Each row below holds a small network's activations on one record, seen along a few directions.
Each row is followed by the record's values for the fields B, Y, N, H, J.
Not every record has every field; a missing one is written none.
Other fields move the rows too, some of them a lot.
In the rows, zero is written as 500.
Random noise pushes rows far along 18 fixed directions. That doesn't count. These rows show it; they differ only by the noise:
[621 372 508 317 790 379 377 370 319 609 432 691 531 382 663 515 393 522
 259 611 402 556 455 500 442 603 569 350 389 476 536]
[552 488 563 270 535 419 592 400 370 366 349 403 468 442 429 431 455 361
 554 373 346 696 398 514 479 428 478 662 535 641 541]
[693 552 424 788 479 498 526 661 628 430 524 358 376 475 421 370 656 310
 563 514 380 489 597 655 473 584 445 551 356 413 520]
[473 459 587 341 487 476 393 437 341 555 476 446 449 577 534 394 403 546
 538 453 569 604 493 498 475 522 376 570 552 385 478]
[528 510 508 361 673 511 238 503 426 629 542 647 570 437 590 492 436 584
 360 498 547 428 366 339 519 435 586 294 665 600 362]
[657 520 442 588 553 608 584 486 650 572 548 621 683 543 484 497 361 529
 474 350 444 469 687 464 540 392 770 461 389 577 346]
[472 335 470 455 440 532 464 388 476 121 519 380 486 551 519 443 299 282
 577 295 645 373 536 378 570 451 407 624 437 318 656]
[322 473 579 441 581 456 659 400 522 453 583 372 497 570 459 380 562 466
 601 705 447 537 347 445 650 478 464 454 683 513 317]
[320 320 505 509 518 344 214 510 395 779 637 553 299 484 555 549 594 605
 381 393 367 329 525 623 355 680 444 717 474 438 663]
[613 480 461 218 329 502 521 510 628 458 604 355 651 403 493 453 562 336
 472 390 517 531 546 190 499 522 312 755 523 584 203]
[593 525 511 569 699 297 444 354 624 723 641 242 245 578 393 385 670 553
 289 499 429 504 439 478 422 525 309 630 574 431 649]
[466 406 611 369 431 521 544 373 557 501 687 348 557 350 471 393 536 486
 323 508 553 595 740 352 481 505 413 802 320 476 260]
[433 541 693 586 487 578 396 496 463 636 546 615 608 452 357 600 409 615
 502 355 420 340 338 527 589 528 503 347 922 601 482]
[602 475 241 577 599 633 606 572 646 423 449 464 505 363 589 498 663 370
 583 508 490 442 549 553 523 447 514 547 380 683 569]
[559 563 487 550 486 518 597 541 476 830 458 385 434 424 411 522 721 542
 524 536 496 658 478 520 334 489 357 561 610 590 696]
[718 549 407 575 628 509 472 547 555 358 543 683 719 322 415 529 488 276
 397 406 378 476 499 466 281 368 500 142 390 646 452]
[469 365 435 809 463 441 519 416 408 378 365 597 574 218 347 377 462 202
 546 529 298 511 571 445 484 615 632 416 569 260 619]
[443 506 379 414 498 615 676 527 380 582 448 524 446 422 415 667 418 558
 566 392 331 564 493 888 545 546 587 735 489 735 440]
[340 515 589 480 325 737 503 472 362 455 549 394 529 462 480 521 327 552
 589 550 826 586 599 524 524 508 344 505 517 313 461]
[545 469 501 341 560 363 549 334 523 524 506 447 483 686 529 556 359 471
 501 390 446 539 465 493 393 549 378 507 422 400 650]

[651 513 513 479 483 511 468 419 383 531 411 628 672 375 400 290 464 564
 452 456 417 632 607 618 485 553 263 468 630 435 194] | (B b3; Y y4; N n1; H none; J j1)
[581 550 543 407 505 464 523 343 727 387 381 565 759 249 519 452 542 403
 483 443 231 463 491 370 599 627 413 505 652 650 290] | (B b3; Y y2; N n1; H none; J j2)
[257 480 280 404 455 674 396 622 471 583 466 469 377 440 803 628 507 535
 599 777 851 462 476 338 626 552 703 518 416 421 556] | (B b1; Y y3; N n2; H h3; J j1)
[477 584 485 420 585 380 452 488 392 706 402 470 376 674 516 361 502 571
 625 595 431 696 385 557 443 501 515 419 606 428 461] | (B b1; Y y3; N n1; H h3; J j2)
[782 558 508 604 674 528 460 482 498 452 293 509 437 530 548 529 514 560
 506 355 427 490 451 656 479 512 454 403 465 605 811] | (B b2; Y none; N none; H none; J j2)
[334 578 709 484 445 363 235 369 377 259 379 410 332 191 470 546 352 376
 303 580 444 507 392 448 547 686 524 549 508 289 662] | (B b3; Y y4; N n1; H none; J j2)
[736 691 403 492 571 461 466 351 718 463 356 292 428 444 508 481 436 440
 390 556 586 582 433 268 610 628 442 474 596 348 545] | (B b3; Y y3; N n1; H none; J j1)
[333 660 454 538 240 598 475 580 498 448 485 448 481 582 261 598 368 506
 715 182 501 482 421 516 520 381 612 601 760 610 432] | (B b3; Y y3; N n1; H none; J j1)
[357 379 667 542 511 395 606 348 455 404 652 454 486 387 408 415 557 475
 313 653 480 588 657 562 397 506 394 581 291 373 472] | (B b1; Y y4; N n2; H none; J j2)
[604 347 620 620 588 453 504 430 552 446 391 506 531 564 580 268 727 553
 608 429 403 405 536 510 567 506 299 554 601 526 660] | (B b3; Y y4; N n1; H none; J j2)
[573 560 487 452 489 641 379 695 435 402 443 317 258 378 585 452 616 486
 489 518 672 576 513 606 562 462 506 728 382 620 543] | (B b1; Y y3; N n2; H none; J j1)
[587 276 269 173 433 421 552 618 397 665 546 494 515 505 724 594 630 389
 434 561 567 538 579 234 382 530 530 787 190 537 518] | (B b1; Y y1; N n1; H h1; J j1)
[407 658 588 434 482 640 556 528 570 437 469 365 514 516 614 243 592 592
 630 716 645 740 654 453 585 315 584 531 316 559 172] | (B b3; Y y1; N n1; H none; J j1)
[824 477 291 678 581 569 409 585 534 492 479 518 489 495 528 402 452 452
 415 530 594 441 588 471 610 586 536 433 460 322 423] | (B b1; Y y1; N n2; H h2; J j2)
[566 696 367 488 541 606 270 677 411 304 456 435 318 352 387 531 544 384
 446 227 730 509 363 556 258  72 430 432 503 765 803] | (B b1; Y y4; N n2; H h3; J j1)
[740 667 705 619 434 380 427 695 598 523 553 462 451 492 395 599 569 420
 297 400 343 535 538 295 388 426 871 504 248 629 542] | (B b2; Y none; N none; H none; J j1)
[714 523 674 555 591 742 546 539 471 517 492 477 577 469 568 468 572 710
 420 523 721 543 632 589 532 381 364 454 402 634 551] | (B b3; Y y1; N n1; H none; J j2)
[591 588 260 564 679 384 610 266 784 771 342 515 506 749 529 425 515 652
 619 382 390 508 474 475 505 479 502 458 687 477 657] | (B b1; Y y1; N n1; H h3; J j1)
[349 427 813 651 514 373 366 489 457 445 564 486 423 402 442 352 570 439
 421 651 419 485 469 394 547 535 627 428 595 376 520] | (B b1; Y y3; N n2; H h2; J j2)
[675 672 206 420 317 567 553 607 672 733 222 523 561 493 569 732 442 419
 714 363 511 546 415 318 492 618 608 536 679 541 687] | (B b1; Y y3; N n2; H h3; J j2)
[648 495 598 414 566 458 360 517 379 452 427 649 556 484 664 489 407 545
 395 649 520 568 530 552 464 688 435 280 323 353 391] | (B b2; Y none; N none; H none; J j1)
[369 534 516 520 531 513 311 677 280 668 721 570 390 680 439 410 473 660
 473 550 602 512 478 656 425 343 565 368 510 482 244] | (B b1; Y y2; N n2; H h2; J j1)
[465 539 362 533 611 545 310 510 493 589 553 566 488 429 537 304 491 585
 417 532 513 435 555 487 627 396 647 514 552 508 191] | (B b1; Y y4; N n1; H h1; J j1)
[508 375 504 714 352 635 520 459 274 450 407 555 525 514 432 408 280 512
 565 524 788 521 653 543 584 547 431 464 598  69 646] | (B b1; Y y4; N n2; H h3; J j2)
[541 493 443 511 504 666 671 525 465 624 479 446 536 494 485 357 596 596
 542 520 688 667 681 469 473 226 560 623 451 621 464] | (B b2; Y none; N none; H none; J j2)
[521 750 369 634 253 639 368 485 645 365 405 338 408 369 531 674 356 457
 503 495 764 586 700 544 345 733 302 474 206 179 661] | (B b2; Y none; N none; H none; J j1)
[407 374 297 516 419 367 478 399 635 449 765 527 552 584 397 643 350 373
 379 399 495 257 512 332 458 618 446 494 515 278 411] | (B b1; Y y3; N n1; H h4; J j1)
[676 560 554 594 442 515 608 550 551 717 322 441 403 492 499 556 509 629
 514 589 349 478 428 635 849 843 575 725 752 437 480] | (B b1; Y y4; N n2; H none; J j1)
[563 319 698 359 638 380 598 403 360 427 578 434 450 413 551 328 631 524
 277 676 416 652 654 621 456 524 350 708 184 505 393] | (B b3; Y y1; N n1; H none; J j2)

Which values does each new row have?
[630 689 447 558 283 607 364 536 779 463 362 351 490 430 513 601 489 480
 661 275 461 329 452 571 628 815 165 645 773 457 562] | (B b3; Y y3; N n1; H none; J j2)
[513 481 572 416 400 434 559 603 478 384 394 416 442 542 593 609 512 325
 636 502 404 449 358 465 558 597 528 594 449 498 731] | (B b1; Y y1; N n1; H h3; J j1)
[526 570 437 539 388 612 446 696 311 523 517 610 548 263 398 654 467 436
 416 552 533 570 518 603 377 512 559 407 424 556 414] | (B b1; Y y1; N n2; H h2; J j2)
[569 523 386 503 461 556 333 512 594 457 524 575 659 386 527 354 583 424
 516 354 567 521 675 371 280 369 339 410 392 532 391] | (B b1; Y y1; N n1; H h1; J j1)
[496 435 408 548 559 450 412 634 505 516 710 377 322 573 552 393 663 468
 424 628 552 414 539 569 472 497 409 603 311 435 413] | (B b1; Y y1; N n1; H h2; J j2)
[455 475 656 638 645 526 326 587 266 546 536 538 343 302 428 532 531 526
 298 604 557 462 382 555 493 421 656 382 591 548 679] | (B b1; Y y3; N n1; H h3; J j2)
[460 562 295 450 600 407 658 360 462 607 473 495 508 670 379 411 485 513
 619 507 425 698 437 585 330 375 387 377 559 485 449] | (B b1; Y y1; N n2; H none; J j2)
[318 359 304 687 425 432 774 489 568 594 623 469 501 469 374 620 658 375
 558 638 355 411 512 520 465 605 525 592 492 450 577] | (B b1; Y y1; N n1; H h2; J j2)
[326 480 439 431 318 476 489 603 500 369 444 362 397 467 471 652 568 340
 682 460 438 386 261 340 631 604 568 674 718 590 587] | (B b3; Y y3; N n1; H none; J j2)
[525 514 548 541 638 538 497 299 613 265 606 425 551 556 354 533 357 529
 410 244 474 273 378 476 641 360 406 462 689 614 531] | (B b3; Y y1; N n1; H none; J j2)
[509 663 734 280 796 337 810 243 702 549 432 418 481 706 509 543 527 716
 487 503 111 673 359 677 596 432 667 532 437 905 415] | (B b2; Y none; N none; H none; J j1)
[439 429 859 593 506 466 812 423 768 286 782 473 662 624 357 544 613 501
 472 396 306 337 559 610 509 385 389 515 394 725 460] | (B b1; Y y1; N n2; H none; J j1)
[748 357 555 590 601 460 486 495 430 635 508 700 626 642 601 477 439 555
 375 413 572 485 704 424 315 394 593 353 236 376 741] | (B b1; Y y4; N n1; H h3; J j2)
[654 534 336 638 608 441 290 460 492 559 375 527 413 442 488 263 452 461
 425 441 495 523 546 419 544 468 620 489 597 330 498] | (B b1; Y y2; N n2; H none; J j1)
